A small network was shown many inputs. Here are its activations along a few directions, one row for each input.
In each table, some parts of the input vary, and every possible input appears once, in random order.
Descriptions start from the smaller parts, as in this example, which fits no table here: one of 8 places around a ring, together with either a single point or one of 11 places around a ring or (one of 3 separate values, together with one of 4 places along a line).
Shared parts are said once, and a part with two or three values counts as separate values.

Other details of the inputs shift rows strongly along two fixed directions, in all tables alike. That doesn't count.

A family of inputs:
R1: .60 -.25 -.63 .59 -.30 .11 -.82 .29 .39 .26 .56 -.23
R2: .11 -.06 .46 -.25 .40 .11 -.09 -.24 -.02 -.13 -.25 .21
R3: .14 -.05 .25 -.38 .38 .18 -.10 -.10 -.09 -.06 -.30 .15
R4: -.06 .00 .15 -.31 .38 .14 -.09 -.03 .02 -.10 -.11 .35
R5: -.19 -.03 .17 .07 -.08 .05 .20 -.17 .02 .23 -.01 .05
R6: .02 .00 -.26 .25 -.26 -.12 .03 .12 .13 -.07 .13 -.12
R7: -.34 .28 .10 .08 -.40 -.45 .42 -.06 -.15 -.08 -.03 -.13
R8: -.08 -.10 .26 -.36 .40 .36 .11 -.20 .16 .20 -.24 .18
R9: -.25 .23 -.08 -.05 -.40 -.35 .36 .04 -.18 -.01 -.05 -.16
R10: -.27 .32 .08 .15 -.43 -.45 .46 -.14 -.26 -.08 -.05 -.16
R11: -.45 .24 -.06 .26 -.43 -.26 .63 .09 -.17 .29 .12 -.25
R12: -.17 -.04 -.15 .10 -.08 -.21 .04 .04 .04 -.10 .11 -.02
R13: -.05 -.07 .24 -.44 .39 .13 -.18 -.08 -.08 -.06 -.23 .17
R14: -.40 .28 .00 .24 -.51 -.54 .29 -.02 -.32 -.01 .22 -.35
R15: -.20 .13 -.26 .37 -.61 -.53 .46 .03 -.28 -.09 .32 -.43
R16: .13 .00 .27 -.25 .35 .20 -.02 -.04 -.09 -.11 -.16 .19
R17: .03 .03 .25 -.28 .29 .21 .01 .04 .09 -.13 -.23 .32
R18: .63 -.50 -.74 .80 -.15 .44 -.60 .37 .52 .52 .51 -.28
R19: -.07 .07 -.13 .07 -.11 -.08 -.06 .13 -.16 .02 .18 -.10
R20: .08 .16 -.13 .12 -.16 .01 .07 .08 -.08 -.04 .02 -.06
R21: .13 .00 .20 -.38 .34 .22 -.06 -.12 .02 -.11 -.39 .20
R22: .62 -.47 -.44 .28 .24 .45 -.90 .20 .40 .04 .41 -.05
R23: .09 -.10 .26 -.23 .39 .25 .02 -.17 .09 -.29 -.28 .25
R24: -.05 -.07 .18 -.45 .38 .13 -.16 -.06 .03 -.06 -.26 .27
Description of these inputs: one of 4 separate values, together with either a single point or one of 5 places around a ring.
The inputs of R20 and R10 match in every part but the choice among 4 separate values. If R19 is changed in the same way as R20 into R10, which row does it become?
> R14
Which other rows does R4 become when the choice among 4 separate values takes its other values? List them by row number.
> R1, R12, R24
Which other rows does R24 become when the place on the ring of 5 takes its other values? List them by row number.
> R3, R9, R13, R21

A family of inputs:
R25: .29 -.32 -.08 -.11 .37 .45 -.18 .04 .28 .18 -.13 .05
R26: .48 .06 -.13 .07 -.03 .14 -.35 .15 .06 -.23 -.08 -.04
R27: -.20 -.06 .41 -.41 .50 .12 -.18 -.08 .11 -.22 -.23 .38
R28: -.54 .19 .16 -.32 .09 -.15 .54 -.02 -.24 -.05 -.17 .11
R29: -.20 -.01 .48 -.24 .47 .10 .29 -.26 .03 -.35 -.30 .35
R30: .18 .02 -.32 .36 -.38 .03 -.17 .12 -.02 .37 .29 -.25
R31: .24 -.01 -.44 .45 -.41 .07 .11 .27 .11 .25 .23 -.23
R32: -.06 .25 -.34 -.01 -.50 -.44 .08 .16 -.31 -.14 .26 -.23
R33: -.07 .08 -.38 .17 -.30 -.13 -.09 .17 -.03 .20 .26 -.13
R34: -.15 .08 -.26 .18 -.42 -.21 .19 -.02 -.08 .22 .08 -.27
R35: .43 -.24 -.20 .19 .15 .47 -.34 .19 .19 .34 .17 -.09
R36: -.48 -.04 .44 -.41 .53 .00 .19 -.16 -.12 -.38 -.26 .38
R37: -.25 .23 .28 -.11 -.05 -.17 .43 -.12 -.02 -.05 -.23 .14
R38: -.09 .08 -.35 .25 -.33 -.24 -.13 .18 .04 .13 .29 -.17
R39: -.56 .28 .18 .16 -.27 -.45 .63 -.19 -.40 -.14 .16 -.24
R40: .28 -.15 .22 -.14 .41 .39 -.41 -.08 .21 .16 -.04 .21
R41: .20 .00 -.14 .17 -.11 .16 -.06 .07 .15 .17 -.03 .07
R42: -.11 -.01 .00 -.03 -.11 -.14 .08 -.11 .04 .10 -.06 -.07
R43: .71 -.16 -.20 .10 .09 .12 -.65 .18 -.02 .02 .13 -.06
R44: -.15 .20 .17 -.37 -.02 -.27 .20 -.16 -.30 -.32 -.28 -.07
R45: .40 -.22 -.05 .22 .08 .28 -.55 .07 .23 .16 .25 -.04
R46: -.25 -.12 .54 -.43 .36 .01 .17 -.27 .02 -.18 -.38 .25
R47: -.47 .09 -.20 .33 -.51 -.58 .57 -.10 -.29 -.12 .20 -.38
R48: .37 -.22 .23 -.08 .38 .41 -.38 -.04 .38 -.12 -.14 .34
What do these inputs look like to the network?
> one of 4 separate values, together with either a single point or one of 5 places along a line
The inputs of R38 and R40 match in every part but the choice among 4 separate values. If R33 is changed in the same way as R38 into R40, which row does it become?
> R30
Which other rows does R29 become when the choice among 4 separate values takes its other values? List them by row number.
> R36, R39, R47
